Each row below holds a small network's activations on one record, seen along a few directions.
Here are examples, each followed by its value of one field, Kodad.
Records without Kodad are marked missing.
The largest differences between rows may come from other fields.
-8 -28 26 -35 -8 7 16 -23 25 26 37 5 -8 -38 6 21 -2 21 19 -4 -10 30 8 -5 -10 13 38 21 21 -26 23 6 -19 -14 -24 12 12 19 -19 -17 3 -48 -10 0 -35 -12 -1 -28 -8 -17 -28 -22 -25 -10 | m9
-36 -33 34 -41 0 -6 15 -13 6 26 26 11 -14 -57 12 23 12 33 44 -16 -11 31 3 7 -2 -10 39 39 12 -26 12 -7 -28 -31 -38 12 9 5 -12 -15 12 -32 -13 4 -34 -7 4 -26 -16 -35 -28 -20 -7 -5 | m7
-3 -33 21 -33 -4 -8 14 -12 12 22 31 -16 -5 -33 13 6 28 33 38 -22 -7 38 10 -10 0 -7 23 34 38 -19 4 3 -26 -23 -29 14 10 -2 -20 -23 1 -51 -25 -5 -32 -25 1 -19 -6 -26 -15 5 10 -17 | m2
0 -39 20 -23 -18 1 -7 -19 15 14 3 -14 5 4 9 8 -6 1 20 -7 2 -1 18 -12 -19 1 13 16 22 -12 1 -9 -9 -10 -16 -6 9 6 -1 -25 3 -3 -1 12 -7 -14 -9 -18 -3 -17 -10 -7 3 -11 | m8
-3 -28 24 -21 3 -6 1 -14 -4 15 13 5 -1 -22 -2 18 14 6 11 -8 9 17 16 -10 -14 3 1 21 32 -23 5 -16 -8 2 -14 -8 2 18 -25 -28 3 -14 -17 17 -27 1 -5 -23 9 -27 -17 -11 7 -6 | m2
-9 -29 24 -18 -3 -1 10 -16 13 17 11 1 -6 -20 8 12 0 3 29 -3 -3 6 8 10 -5 -6 16 24 32 -10 7 -14 -6 -5 -7 2 9 3 -12 -20 0 -5 -2 4 2 5 -2 -7 -28 -22 -30 -8 0 -8 | m5
-15 -36 30 -37 4 -9 4 -7 9 19 28 11 -14 -51 -3 20 15 36 30 -6 -10 34 17 -10 -13 2 38 41 14 -28 15 2 -22 -36 -26 12 0 27 -20 -26 1 -34 -17 10 -32 -15 9 -36 -2 -34 -30 -21 -13 -9 | m7
-12 -23 25 -13 -14 -2 10 -12 14 23 13 -15 3 -21 7 15 3 9 19 -14 -16 38 1 -18 8 -1 28 24 24 -13 -4 1 -21 -14 -21 2 -2 -6 -26 -17 13 -14 -2 2 -29 -27 -4 -4 -6 -9 2 -14 12 -13 | m3
-26 -16 27 -5 -12 -7 9 2 -2 2 2 7 -11 -17 6 4 -1 15 8 4 -9 27 15 1 -6 -6 8 31 -1 -14 1 -18 -2 -11 0 -2 11 3 -19 -21 17 3 -17 7 -7 -8 -2 2 -21 -29 -13 -8 -8 -8 | m1
-6 19 -19 8 7 -1 0 9 -7 -12 -17 20 -2 -2 -6 -5 -4 3 -25 10 10 -34 -21 16 12 0 -9 1 -32 19 -2 -2 6 24 20 -7 -2 3 11 26 -6 23 10 -12 13 10 9 11 10 -5 -4 14 -5 16 | missing
2 12 -16 10 -7 -6 2 2 -1 -16 -18 20 10 3 -8 -6 -9 1 -23 14 4 -20 -19 11 6 4 -3 -26 -32 1 -2 3 18 13 15 -16 -4 5 10 21 -1 22 18 -4 14 9 11 10 10 14 10 1 -2 19 | missing
-5 -29 34 -38 -4 -11 8 -5 9 20 26 -11 -7 -31 3 2 11 23 34 -2 -1 36 8 -6 4 8 28 34 27 -21 8 -3 -15 -33 -26 14 17 17 -22 -28 1 -37 -14 2 -18 -10 13 -15 -25 -14 -26 -8 14 2 | m5
-9 -42 29 -38 14 0 2 -12 13 20 12 -3 1 -42 1 17 23 28 32 -9 -13 43 22 -2 -7 -6 34 30 42 -8 9 -6 -25 -29 -33 23 10 29 -42 -27 8 -59 -11 10 -34 -6 -2 -12 -27 -35 -13 -3 -3 -14 | m6
1 -27 17 -27 -17 13 -1 -11 15 4 18 -7 3 4 8 9 -3 -2 11 7 4 13 16 -13 -17 4 10 22 30 -7 20 0 0 -1 -9 -4 9 4 -2 -20 5 -15 -17 6 -19 -16 -18 -15 0 -14 -10 -6 -13 -20 | m8
-6 -38 34 -36 -1 -1 3 -30 31 23 32 6 9 -18 -4 24 4 2 24 -13 -1 12 16 -3 5 15 40 21 41 -21 9 8 -14 -9 -37 14 6 20 -3 -24 -10 -29 -1 10 -20 -8 6 -8 -7 -17 -16 -11 -12 -21 | m9
-3 -18 15 -18 1 -2 10 -14 16 25 22 -14 -4 -29 18 12 -3 1 28 -11 -1 36 10 -14 5 6 20 5 43 -12 9 8 -7 -8 -25 -3 10 3 -15 -15 -6 -37 -6 12 -8 -3 4 -6 -6 -9 -25 -14 -2 -11 | m4
-10 -50 23 -39 10 -13 17 -7 3 25 20 -13 -3 -34 8 17 23 34 39 -20 -13 48 17 3 3 -7 33 10 22 -18 16 -7 -22 -32 -37 18 12 13 -33 -25 4 -47 3 -1 -33 -12 4 -14 -15 -29 -14 -4 7 -29 | m6
-4 -12 3 -15 -19 -9 7 -14 2 18 4 -15 0 3 -10 17 3 -12 8 -5 11 15 27 -13 -18 10 -12 6 9 -13 -5 -8 -11 -10 -13 14 -13 -5 -16 -13 10 -9 -5 13 -13 5 3 -3 8 -2 -6 -21 10 -22 | m3
-5 -28 20 -29 -7 -4 20 -13 28 9 15 3 -14 -47 18 21 10 15 30 -8 -8 51 3 -12 6 5 34 20 34 -20 17 13 -21 -16 -25 7 -4 18 -28 -15 4 -37 -11 13 -24 -12 -1 -20 -10 -25 -17 -13 -16 -17 | m4
-8 0 -6 -1 -22 9 2 -3 -13 1 9 -26 2 2 3 -3 0 -26 3 13 3 -8 25 -1 -14 2 -27 18 1 2 0 -9 -1 -5 5 14 -6 -2 -1 -11 0 10 -5 0 7 7 6 17 -10 -5 -14 -15 -4 -9 | m1

Which value of Kodad does each new row have?
-12 -22 29 -39 -8 -4 15 3 8 8 19 -2 -12 -32 11 4 15 20 39 -1 -1 30 10 10 -1 -8 25 32 27 -16 22 -9 -8 -27 -24 13 19 10 -20 -15 8 -28 -15 0 -16 1 3 -5 -32 -25 -26 -8 2 -3 | m5
13 27 -27 25 -5 9 -9 7 -26 -17 -24 -12 15 40 -15 -30 -5 -24 -31 0 3 -20 -15 -12 5 -2 -29 -29 -19 19 -23 1 9 7 24 10 -9 -26 10 28 2 26 9 -6 34 2 6 19 9 40 42 10 26 18 | missing
-3 -53 25 -38 4 -11 9 -12 11 23 7 3 1 -35 3 13 20 33 34 -22 -12 50 14 6 -6 -5 27 14 26 -23 11 -9 -22 -25 -27 4 12 26 -40 -30 5 -43 0 3 -27 -4 9 -11 -22 -34 -15 3 8 -24 | m6
-16 -38 21 -22 7 0 9 -13 1 31 12 -5 -2 -31 7 16 15 4 23 -10 -6 24 10 5 -8 -10 12 4 27 -4 22 -15 -11 -6 -22 7 10 8 -27 -11 2 -27 -1 0 -20 7 0 -2 -13 -32 -12 -16 -7 -24 | m6
-9 -37 23 -30 6 -4 10 -16 14 23 5 5 -10 -45 -7 19 18 32 19 -14 -13 48 15 -13 -15 3 33 18 16 -16 10 1 -22 -23 -31 8 -1 33 -36 -27 11 -31 -4 11 -43 -8 5 -20 -10 -35 -9 -17 -10 -22 | m6
-7 34 -21 31 12 3 -8 7 -9 -19 -17 -3 -6 4 -6 -15 -14 -17 -18 14 -2 -15 -24 5 18 -5 -6 -35 -10 19 -22 10 15 -3 1 8 -2 -6 0 26 -1 13 10 -7 25 0 15 25 5 21 10 -9 -5 21 | missing
-5 -19 30 -26 -19 -4 11 5 -5 6 25 -3 -3 -21 6 2 8 15 25 -11 -13 39 23 -6 4 -1 21 31 6 -22 11 -13 -6 -13 -16 12 7 -2 -18 -21 12 -20 -18 0 -17 -7 -8 -18 -7 -11 -18 3 8 -15 | m1
9 19 -31 13 4 -6 -14 7 -13 -6 -16 9 3 39 -13 -6 -8 -22 -19 8 23 -41 -7 31 2 4 -40 -13 -29 26 -1 15 10 26 29 -8 -21 -6 44 22 -16 37 25 0 33 21 6 17 16 20 -2 12 -7 7 | missing
25 21 -30 13 4 7 -8 -5 -11 -17 -19 5 4 32 -7 -12 -15 -24 -25 20 12 -47 -7 -1 -3 4 -26 -34 -17 19 6 12 29 7 24 -5 -16 -1 31 18 -13 18 16 -5 31 19 7 9 18 27 15 2 -14 11 | missing
0 -30 23 -38 -5 -5 24 -14 33 15 25 -7 -8 -42 9 18 20 21 41 -13 -4 52 16 -10 8 -6 41 25 49 -17 10 10 -16 -22 -29 13 8 28 -32 -24 -1 -60 -10 15 -29 -12 -4 -31 -22 -25 -19 -1 0 -17 | m4
-20 -21 22 -8 -4 3 7 -26 -2 19 16 -14 -9 -26 8 14 13 14 22 -15 -7 11 2 -2 -16 1 17 28 36 -1 0 -11 -26 -6 -26 6 -3 -7 -23 -9 5 -20 -11 -7 -20 -16 1 -11 -12 -24 -10 -11 0 2 | m2
-19 -28 24 -31 0 -9 1 -10 14 25 41 -4 -5 -51 14 15 6 27 34 -15 -16 35 4 -5 5 -2 41 33 17 -26 7 9 -22 -23 -27 11 5 7 -7 -18 -7 -36 -11 -7 -28 -31 11 -18 -7 -25 -25 -15 -8 -5 | m7
-25 -23 24 -22 -5 -7 10 -12 -3 20 24 -7 4 -37 8 13 7 28 32 -27 -18 37 -5 -6 2 -6 25 22 28 -17 3 3 -22 -9 -31 -9 -3 -8 -17 -18 8 -14 -12 -4 -28 -25 4 -8 -9 -26 -13 -1 7 -12 | m2
1 -48 26 -33 -8 -13 21 -18 36 15 22 -6 -7 -46 20 19 20 22 44 -17 -6 48 10 -5 14 -5 42 25 41 -28 7 6 -24 -26 -36 14 18 19 -33 -31 -3 -62 -11 22 -20 -13 0 -29 -12 -30 -23 8 3 -21 | m4
-20 -26 31 -28 1 -9 18 -10 19 14 17 -8 -15 -42 16 14 7 31 37 -1 -7 29 2 0 1 -2 37 33 16 -12 9 -1 -22 -29 -19 9 11 0 -20 -23 7 -26 -16 6 -30 -14 1 -5 -31 -15 -31 -20 -8 -7 | m5
